A small network was shown many inputs. Here are its activations along a few directions, one row for each input.
In each table, some parts of the input vary, and every possible input appears once, in random order.
A made-up example of a description, with smaller parts first: values(2) and (point or line(9) or (line(4) and ring(5))).
Shared parts are said once, and a part with two or three values counts as separate values.
In the rows, 128 means zero.

Other details of the inputs vary at random and push rows far along three fixed directions, the same in every table; ignore that.

Table:
r1: [141 129 134 168  89 112  81  89 120 135 124 124]
r2: [117 115 138  96 115 197  94 142 159 135 121  92]
r3: [123 123 125 122 126 104 116 118 134 150 130 124]
r4: [122 136 124 130 140 143 137 135 130 121 131 131]
r5: [137 131  95 143 156  44 154 115 124 170 143 150]
r6: [113 137 149  78 149 161 108 158 155 156 126  98]
r7: [121 118 148 120  88 156  74 105 122 120 132 129]
r8: [131 133 125 173 114 144  95 101 126 121 134 125]
r9: [144 128 144 112 105 172  84 124 120 140 139 132]
r10: [125 135 121 179 117  81 154  92  89  89 134 175]
r11: [120 134 147 125 121 165  63 121 149 152 126  93]
r12: [139 137 137 140 122 162  41 110 143 173 144 102]
r13: [108 132 120 121 146 144 219 156 115  61 119 158]
r14: [122 133 125  92 148 115 193 165 135 122 114 129]
r15: [143 126 103 173 119  83  98  89 123 158 142 136]
r16: [151 131 122 155 109 136  90 111 126 150 137 122]
r17: [139 127  95 163 139  74 129 105 131 161 140 133]
r18: [ 99 129 135 134 121 151 185 139 121  54 107 140]
r19: [107 136 144 100 140 129 150 145 127 116 123 132]
r20: [151 107 144 194 149  32  96 104  95 115 116 118]
r21: [130 119 124 154  92 192 165 131 116  51 117 142]
r22: [124 137 131  69 158 107 176 169 136 151 123 128]
r23: [116 128 140 134 109 178 146 127 110  65 127 152]
r24: [146 132 130 147 115 114  63 107 147 185 129  94]
r25: [139 120 140 160  69 192 102 102 103  71 127 147]
r26: [117 114 132 121  97 178 157 126 107  57 127 165]
r27: [166 110 133 194 151  52  98 100  88 117 135 126]
r28: [131 120 130 119 110 159 104 118 125 123 139 140]
r29: [127 118 122 118 116 171 125 132 133 111 132 133]
r30: [142 134 110 137 137 106 161 134 122 136 131 140]
r31: [111 143 133  77 177 101 160 166 148 165 128 116]
r32: [133 137 126 110 142  79 150 137 128 156 125 131]
r33: [127 131 105 183 118  55 203 109 105  84 109 155]
r34: [119 129 112  79 172 101 154 163 161 183 126 103]
r35: [107 120 125  78 144 151 172 165 148 119 117 118]
r36: [116 118 150  75 113 189  92 143 147 135 129 109]
r37: [118 138 129 117 156 123 116 141 156 167 122  95]
r38: [142 139 118  74 173 111 155 169 142 189 139 124]
Description of these inputs: values(2) and (point or (values(3) and line(6))).
Question: The inputs of r2 and r17 match in every part but the values(2) part. If r14 is changed in the same way as r2 into r17, which row does it become?
Answer: r25
Question: Change only the values(2) part in r28. List by row number the other rows that result.
Answer: r36

Table:
r39: [137 121 119  72 178 110 177 183 140 152 130 121]
r40: [141 132 118  97 168  53 119 136 141 211 138 116]
r41: [126 140 148 135 112 115  54  93 125 167 144 127]
r42: [132 141 136 116 200  62 112 155 145 187 128  95]
r43: [102 136 139  62 163 154 195 179 135 108 123 136]
r44: [121 139 121 114 128 103 132 128 143 163 127 122]
r45: [128 119 148 124 111 195 134 140 106  61 129 144]
r46: [113 120 141 111 106 143 134 125 125  98 121 135]
r47: [101 130 115 121 117 171 188 141 133  77 118 146]
r48: [133 134  98 130 157 109 172 141 136 146 136 138]
r49: [129 123 148 150 109 206  31 111 153 133 127  71]
r50: [133 135 120 148 112 136  65  96 141 175 142 119]
r51: [131 134 124 169 127  76 151 101  91 101 132 165]
r52: [123 126 170 107  91 226  54 122 125 104 134 120]
r53: [153 136 110 108 167  84 131 150 147 204 140 111]
r54: [137 133 150  64 158 180  82 167 146 177 144 102]
r55: [137 125 109 176 108  95 179 108 100  82 119 160]
r56: [124 125 108 198  89 126 155  86 101  64 124 166]
r57: [152 118 135 136 113 120  61 106 122 160 139 118]
r58: [125 131 119 169  92  99 138  94 113 106 121 147]
r59: [124 128 105  97 164 157 207 176 144 112 129 134]
r60: [116 104 163  85 138 203 120 176 147  90 105  86]
r61: [111 136 106 183  95  99 138  82 117 108 129 156]
r62: [121 134 105 124 143  86 216 145 124 111 115 149]
r63: [115 116 149  89 107 183 127 143 132  94 118 125]
r64: [136 127 121 155 100 125 135 110 116 108 122 140]
r65: [142 117 134 153 100 112  88  95 110 124 130 135]
r66: [143 130 123 192 132  56  88  94 127 162 122 100]
Question: The inputs of r63 and r43 match in every part but one. If r40 is changed in the same way as r63 into r43, which row does it become?
Answer: r52
Question: Describe the family of inputs behind these rows.
Answer: line(4) and (point or line(6))
Question: List by row number the other rows that have the line(4) part in common with r55.
Answer: r44, r53, r58, r62, r64, r66
Question: Start at r51 and move only the line(4) part, one step at a time. The first step leads to r65. Which rows follow, in order?
Answer: r64, r56
Question: Change only the line(6) part in r56. List by row number the other rows that result.
Answer: r47, r48, r50, r59, r61
